A small network was shown many inputs. Here are its activations along a few directions, one row for each input.
In each table, some parts of the input vary, and every possible input appears once, in random order.
A made-up example of a description, with smaller parts first: one of 2 separate values, together with either a single point or one of 11 places around a ring or (one of 4 places along a line, together with one of 8 places around a ring).
Shared parts are said once, and a part with two or three values counts as separate values.
In the rows, zero is written as 128.

A family of inputs:
row 1: [109 105 170 119 134  89  68 166 108 106 123]
row 2: [151 117  90  73 150 177 176 167 201 122 111]
row 3: [114 187 163 151  88  98  39 110 103 131 134]
row 4: [135 125 119 180 132 148 136  99  67 140 103]
row 5: [153 221  71  99 131 157 140 106 169 126 162]
row 6: [135 130 144  81 169 151  96 144 164 110 163]
row 7: [143  39  58 138 145 163 228 128 198 121  98]
row 8: [116  38 162 142 145 139 171 149 127 122  87]
row 9: [ 87 140 187 157 101  58  70 117  40 184 118]
row 10: [ 96  62 203 106  93  59 130 163  54 131 104]
row 11: [150 152  41 178 132 155 203  96 158 126 149]
row 12: [147 219 128 111 117 142  77  93 147 116 185]
Changing only one part turns row 10 into row 9. The same change can be made to row 7. Which row results? -> row 11
What do these inputs look like to the network? -> one of 2 separate values, together with one of 6 places around a ring
Change only the choice among 2 separate values in row 8. List by row number the other rows that result. -> row 4

A family of inputs:
row 13: [136  73 116 147 128 115 199 134 121 125 109]
row 14: [118 188 117 114  95 128  58 121 155 123 168]
row 15: [145  85 140  97 141 111 162 139 151 107 115]
row 16: [128  70 115 123 143 119 175 126 125 126 119]
row 17: [143 182  98 119 116 156 154 117 133 144 153]
row 18: [141 110  87 110 162 170 139 135 220  96 133]
row 19: [114 134 202 182 126 108 102 118  45 134 104]
row 20: [144 104  94 131 161 176 163 120 209  96 127]
row 21: [141 182 113 131 100 116  80 106 132 123 153]
row 22: [152 185 109  96 122 154 124 134 146 134 177]
row 23: [105 133 206 118 125 109  38 142  84  97 133]
row 24: [118 139 204 155 120 105  97 113  58 125 108]
row 25: [103 140 210 132 121 114  71 127  74 122 125]
row 26: [146  95  71 157 151 189 193 111 160 114 105]
row 27: [127 170  90 176 111 114 115  79  98 143 128]
row 28: [119  86 151 131 126 100 145 151  91 171 105]
row 29: [122  95 164 101 126  91 128 163 114 148 102]
row 30: [110 177  99 158 104 125 104  78 121 150 143]
row 31: [113  86 125  85 150 103 137 154 169 101 127]
row 32: [151  98  81 135 154 195 179 110 174 111 112]
row 33: [110  81 140 162 121  96 157 155  85 175 105]
row 34: [145 178  78 140 116 141 160 113 114 143 132]
row 35: [110  97 159  82 132  94 101 177 125 146 108]
row 36: [132 184 100  88 122 144  91 148 168 119 183]
What do these inputs look like to the network? -> one of 4 places along a line, together with one of 6 places around a ring
Changing only the place on the line of 4 turns row 27 into row 21. The same change can be made to row 33. Which row results? -> row 29
